Each row below holds a small network's activations on one input, seen along a few directions.
Each table varies a few parts of the input and shows all the possible inputs, shuffled.
A made-up example of a description, with smaller parts first: one of 5 places around a ring, together with either a single point or one of 11 places along a line or (one of 2 separate values, together with one of 6 places along a line).
Shared parts are said once, and a part with two or three values counts as separate values.

Other details of the inputs vary at random and push rows far along two fixed directions, the same in every table; ignore that.

A family of inputs:
row 1:  .26 -.05  .21 -.06  .06  .33 -.47 -.14  .09  .08  .67  .55
row 2: -.08 -.36 -.03  .11  .21  .09  .22  .62 -.17  .22  .09 -.30
row 3: -.13 -.30  .10  .24  .13  .11  .21  .54 -.31  .09 -.02 -.31
row 4: -.22 -.11  .03  .22 -.24  .09  .04  .49  .06  .28 -.44 -.30
row 5:  .22 -.32  .58  .35 -.16  .44 -.64 -.48 -.22 -.16  .44  .77
row 6:  .14 -.03  .33  .04  .07  .42 -.49 -.22 -.02  .06  .62  .56
row 7: -.27 -.28  .25  .39 -.42  .02  .22  .27  .05  .09 -.56 -.26
row 8: -.15 -.41  .36  .31 -.10  .00  .17  .40 -.47 -.13 -.24 -.26
row 9:  .04 -.13  .19 -.02  .16  .14 -.27 -.45 -.20 -.54  .08  .58
row 10:  .02  .59 -.11 -.27 -.36 -.30  .03 -.45  .45 -.17  .03 -.26
row 11:  .43 -.39  .30  .30  .34  .69 -.74 -.29 -.21 -.17  .63  .88
row 12:  .37 -.02 -.19 -.20  .26  .21 -.16 -.53 -.11 -.24  .28  .54
row 13: -.12 -.13 -.15  .24  .03 -.10  .13  .41 -.02  .28 -.64 -.19
row 14: -.20 -.30  .09  .16  .20  .13  .23  .56 -.27  .16  .03 -.32
row 15: -.16 -.27 -.28  .06  .16 -.10  .01  .51  .00  .47 -.52 -.16
row 16:  .16 -.17  .11  .21 -.31  .01  .27  .57 -.19  .22 -.01 -.19
row 17: -.14 -.16 -.09  .03 -.17  .04 -.02  .60  .09  .39 -.34 -.28
row 18:  .32 -.06  .31  .20 -.06  .40 -.52 -.23 -.06 -.04  .58  .62
row 19:  .05  .07 -.35 -.33  .40  .00 -.13 -.44  .08 -.14  .40  .31
row 20:  .16  .76 -.41 -.59 -.17 -.71  .39 -.66  .45 -.14 -.22 -.40
row 21: -.14  .62 -.02 -.32 -.19 -.69  .40 -.70  .49 -.43 -.35 -.29
row 22: -.26 -.29 -.22  .16  .26  .06  .27  .48 -.35  .06 -.27 -.15
row 23:  .17 -.35  .03  .20  .01  .08  .32  .55 -.32  .10 -.08 -.27
row 24: -.15  .83 -.35 -.51 -.05 -.75  .31 -.62  .50 -.19 -.21 -.47
row 25:  .07 -.17 -.06  .16 -.39  .05  .15  .51  .05  .29 -.45 -.26
row 26: -.06  .07 -.22 -.21  .41  .11 -.17 -.42 -.03 -.21  .33  .39
row 27: -.12  .62 -.08 -.43 -.22 -.26 -.02 -.46  .46 -.08  .07 -.25
row 28: -.14 -.16  .21  .27 -.17  .08  .17  .58 -.22  .26  .00 -.26
row 29: -.22  .83 -.37 -.60  .02 -.74  .30 -.59  .50 -.11 -.17 -.47
row 30:  .14  .06 -.17 -.10  .31  .14 -.20 -.44 -.09 -.30  .27  .44
Each input here is: one of 5 places around a ring, together with either a single point or one of 5 places along a line.
Q: The inputs of row 12 and row 23 match in every part but the place on the ring of 5. If row 9 is changed in the same way as row 12 into row 23, which row does it become?
A: row 8
Q: Change only the place on the ring of 5 in row 24. List by row number the other rows that result.
A: row 3, row 4, row 22, row 28
Q: Change only the place on the line of 5 in row 24. List by row number the other rows that result.
A: row 13, row 15, row 20, row 29
Q: Which other rows agree with row 10 in the place on the ring of 5? List them by row number.
A: row 4, row 7, row 17, row 25, row 27

A family of inputs:
row 31:  .03  .24 -.03 -.18 -.14 -.25  .08 -.22  .18 -.04 -.01 -.12
row 32:  .06 -.01  .21  .12 -.10  .18 -.28 -.19  .06 -.05  .11  .29
row 33: -.20  .28 -.20 -.18 -.07 -.41  .32  .07  .14  .02 -.26 -.49
row 34:  .14 -.11  .06  .04  .13  .14 -.15 -.16 -.16 -.16  .24  .34
row 35:  .08 -.43  .03  .29  .15  .35 -.24  .37 -.17  .23 -.26  .28
row 36:  .06  .22 -.04 -.19 -.07 -.19  .17 -.12  .09 -.15  .27 -.21
row 37:  .03 -.49  .02  .31  .19  .38 -.16  .35 -.19  .17 -.27  .31
row 38:  .14  .00 -.02 -.01  .12  .15 -.21 -.12  .02  .07  .23  .29
row 39: -.07 -.17 -.01  .10 -.07  .01  .24  .41 -.16  .09 -.03 -.34
row 40:  .01  .26 -.17 -.22 -.02 -.19  .06 -.23  .16 -.09 -.07 -.14
row 41:  .16 -.02  .20  .14 -.08  .16 -.25 -.20  .05 -.03  .11  .30
row 42: -.07 -.03  .02  .01 -.12 -.01 -.02  .08  .03  .05 -.13 -.03
row 43: -.06  .21 -.14 -.17  .08 -.23  .13 -.27  .16 -.11 -.06 -.11
row 44:  .06 -.02 -.03  .00  .10  .14 -.30 -.18  .07 -.03  .02  .28
row 45:  .17 -.02  .17  .11 -.10  .17 -.24 -.19  .05 -.06  .10  .31
row 46:  .11 -.11  .04  .03  .11  .17 -.15 -.19 -.17 -.17  .23  .29
row 47: -.11 -.16  .15  .26 -.19  .11  .05  .34 -.09  .11 -.24 -.10
row 48: -.13  .27 -.03 -.20 -.12 -.39  .46  .09  .06 -.05  .06 -.63
row 49: -.05  .31 -.16 -.24 -.02 -.16  .10 -.13  .13 -.03  .15 -.14
row 50: -.13 -.15  .05  .09 -.05  .02  .23  .45 -.14  .09 -.04 -.33
row 51:  .02  .00  .04 -.01 -.02 -.08  .17  .14 -.03 -.01  .13 -.23
row 52:  .01  .23 -.07 -.22 -.17 -.20  .07 -.22  .16 -.08 -.02 -.14
row 53:  .10 -.05  .11  .02 -.02  .11 -.28 -.20  .07  .03  .08  .29
row 54:  .11 -.02  .22  .15 -.08  .16 -.26 -.22  .06 -.03  .11  .27
row 55:  .01 -.07 -.04  .01  .14  .16 -.22 -.21  .05 -.09  .02  .31
row 56: -.15 -.14  .03  .10  .04 -.11  .30  .33 -.26  .04 -.14 -.28
row 57:  .01  .27  .03 -.11 -.25 -.17  .11 -.24  .15 -.14  .01 -.16
row 58: -.06  .22 -.04 -.19  .00 -.21  .18 -.21 -.05 -.25  .14 -.15
row 59: -.22 -.40  .09  .28  .06  .09  .24  .65 -.40  .16 -.28 -.21
row 60: -.31 -.09 -.13  .09 -.06 -.16  .44  .73 -.14  .33 -.36 -.56
row 61: -.03 -.39  .20  .25  .07  .32 -.09  .45 -.22  .16  .04  .05
row 62:  .09 -.08 -.03  .02  .18  .13 -.19 -.23  .05 -.05  .01  .32
row 63:  .05 -.05  .10  .00 -.03  .12 -.30 -.18  .08  .01  .08  .30
row 64:  .15 -.03 -.01  .01  .14  .11 -.27 -.19  .07  .01  .01  .28
row 65: -.09 -.37 -.06  .27  .03  .18  .15  .74 -.25  .37 -.27 -.13
row 66: -.07 -.07 -.12  .01  .06  .02  .10  .05 -.01  .00 -.21 -.05
row 67:  .00 -.07 -.03  .02  .17  .13 -.23 -.21  .06 -.07  .03  .32
row 68: -.02  .29 -.12 -.21  .02 -.21  .11 -.16  .13  .02  .15 -.15
row 69:  .01  .21 -.04 -.17  .03 -.26  .22 -.21 -.05 -.21  .15 -.14
row 70:  .12  .00 -.08 -.05  .08  .19 -.21 -.13  .01  .04  .22  .26
row 71: -.01  .26 -.13 -.18  .03 -.25  .04 -.23  .18 -.05 -.05 -.14
row 72:  .04  .24 -.05 -.21 -.15 -.23  .09 -.20  .18 -.07 -.02 -.11
Q: The inputs of row 47 and row 45 match in every part but one. If row 49 is changed in the same way as row 47 into row 45, which row does it become?
A: row 65
Q: What do these inputs look like to the network?
A: one of 6 places around a ring, together with either one of 3 separate values or one of 4 places along a line
Q: A walk changes only the place on the ring of 6. It starts at row 61 and steps to row 48. List the rest of the walk in order.
A: row 51, row 36, row 39, row 50
Q: Which other rows agree with row 62 in the place on the ring of 6? List them by row number.
A: row 31, row 38, row 41, row 51, row 64, row 69
Q: Which other rows agree with row 53 in the place on the ring of 6? List them by row number.
A: row 43, row 48, row 54, row 56, row 68, row 71

A family of inputs:
row 73: -.06 -.18  .11  .15  .03  .02  .17  .30 -.23 -.04  .00 -.18
row 74:  .02 -.09  .20  .13  .04  .43 -.65 -.29  .18 -.01  .09  .63
row 75:  .00  .04  .32  .08 -.13  .25 -.40 -.35  .05 -.15  .22  .42
row 76:  .13 -.11  .20  .16  .14  .32 -.61 -.30  .18  .07  .05  .61
row 77: -.12 -.21 -.09  .14  .12  .00  .06  .50 -.11  .34 -.26 -.17
row 78:  .06  .52 -.13 -.40 -.18 -.37  .26 -.27  .29 -.07  .37 -.36
row 79: -.20 -.12 -.06  .13 -.09  .08 -.01  .22  .04  .08 -.40 -.07
row 80: -.09 -.15  .11  .22 -.11 -.03  .10  .20 -.14  .04 -.26 -.09
row 81: -.05 -.19 -.01  .21 -.20 -.06  .28  .36 -.19  .08 -.40 -.25
row 82:  .03  .42  .05 -.29 -.09 -.40  .24 -.35  .13 -.26  .32 -.35
row 83: -.02  .24 -.20 -.18  .07 -.25  .33 -.03  .00 -.09  .08 -.28
row 84:  .11  .41 -.10 -.32 -.10 -.35  .33 -.35  .05 -.35  .25 -.31
row 85: -.05 -.11  .19  .23 -.14 -.05  .08  .22 -.10  .12 -.22 -.10
row 86: -.11 -.26  .02  .11  .21 -.06  .25  .25 -.33 -.17 -.13 -.07
row 87:  .27 -.09  .14  .09 -.07  .35 -.58 -.23  .25  .11  .11  .60
row 88: -.24 -.13  .03  .09  .02  .11  .10  .34 -.10  .13  .09 -.19
row 89:  .08  .21 -.22 -.25  .17 -.09 -.08 -.32  .11 -.08  .10  .12
row 90: -.09  .49 -.11 -.35  .01 -.43  .26 -.32  .23 -.12  .32 -.37
row 91:  .02 -.34  .18  .27 -.04  .14  .13  .51 -.29  .15 -.05 -.17
row 92:  .04  .24 -.23 -.20  .03 -.21  .34 -.02 -.01 -.08  .07 -.27
row 93: -.28 -.10 -.05  .03  .04  .07 -.03  .34 -.03  .20 -.10 -.14
row 94: -.17  .46  .10 -.33 -.18 -.29  .21 -.37  .16 -.33  .39 -.38
row 95: -.05 -.15 -.09  .15 -.01  .01  .03  .18  .04  .14 -.44 -.06
row 96:  .12 -.31  .02  .11  .34  .36 -.51 -.43  .03 -.10 -.10  .73
row 97: -.17 -.36  .14  .26 -.03  .23  .13  .51 -.34  .00 -.06 -.15
row 98:  .06  .11 -.10 -.13 -.06 -.04 -.08  .07  .15  .19  .09 -.03
row 99:  .27 -.01  .13  .03 -.19  .18 -.28 -.33  .05 -.12  .18  .42
row 100: -.05  .43  .10 -.29 -.09 -.39  .22 -.36  .16 -.25  .36 -.37
row 101: -.16 -.24 -.14  .12  .15  .04  .10  .48 -.16  .26 -.30 -.14
row 102:  .02 -.32  .24  .23 -.19  .17  .11  .56 -.21  .22  .02 -.20
row 103:  .24  .03  .27  .04 -.23  .18 -.33 -.29  .12 -.02  .24  .39
row 104:  .26 -.14  .09  .13  .08  .35 -.55 -.29  .17  .07  .01  .60
row 105: -.11 -.13 -.04  .16  .00  .01  .01  .20  .05  .15 -.42 -.07
row 106: -.20 -.21 -.04  .15  .13  .00  .04  .51 -.09  .35 -.23 -.19
row 107: -.02 -.22 -.18  .08 -.04  .08  .11  .54 -.11  .29 -.26 -.15
row 108:  .10 -.17  .10  .08  .19  .12 -.28 -.45 -.10 -.26  .04  .54
row 109:  .00 -.19  .06  .14  .02  .01  .19  .30 -.25 -.05 -.02 -.16
row 110:  .06 -.35  .12  .23 -.14  .19  .16  .54 -.28  .11 -.05 -.15
row 111: -.03 -.17  .06  .21 -.12 -.03  .12  .19 -.15  .03 -.28 -.08
row 112:  .03 -.13 -.10  .10 -.18  .06  .03  .27  .10  .18 -.37 -.05
row 113:  .09  .52 -.24 -.43 -.14 -.36  .34 -.30  .21 -.18  .28 -.34
row 114: -.18 -.13  .11  .19 -.20  .06  .09  .21 -.15 -.03 -.24 -.09
row 115: -.09  .09 -.13 -.07  .10 -.15  .27  .12 -.05  .00  .05 -.25
row 116: -.18  .24 -.18 -.22  .00 -.17  .30 -.03  .02 -.14  .14 -.31
row 117: -.13  .14 -.23 -.22  .26 -.28  .37 -.09 -.09 -.19 -.04 -.17
row 118:  .27 -.19 -.02  .10  .10  .38 -.50 -.34  .11 -.02 -.04  .62
row 119: -.07  .23 -.19 -.28  .10 -.02 -.13 -.32  .13 -.14  .17  .10
row 120:  .24 -.02  .21  .09 -.09  .16 -.32 -.34  .03 -.07  .15  .40
row 121:  .21 -.14  .15  .17  .13  .33 -.60 -.30  .17  .08  .02  .63
row 122:  .14  .22 -.26 -.27  .12 -.06 -.06 -.31  .10 -.08  .09  .11
row 123:  .10  .02  .32  .12 -.03  .14 -.37 -.35  .05 -.07  .19  .41
row 124: -.05 -.21 -.13  .11  .08  .04  .08  .51 -.12  .34 -.26 -.17
row 125: -.01  .49 -.16 -.35  .01 -.44  .29 -.31  .20 -.12  .29 -.35
row 126:  .03  .24 -.14 -.17  .01 -.23  .27  .00  .05  .02  .14 -.30
row 127: -.02  .09 -.24 -.28  .36 -.09 -.04 -.39  .02 -.17  .01  .22
Q: What do these inputs look like to the network?
A: one of 5 places around a ring, together with either a single point or (one of 2 separate values, together with one of 5 places along a line)
Q: The inputs of row 127 and row 117 match in every part but the place on the ring of 5. If row 89 is changed in the same way as row 127 into row 117, which row does it become?
A: row 83
Q: The inputs of row 111 and row 109 match in every part but the place on the ring of 5. If row 80 is changed in the same way as row 111 into row 109, which row does it become?
A: row 73
Q: Change only the choice among 2 separate values in row 81. List by row number the other rows that result.
A: row 120
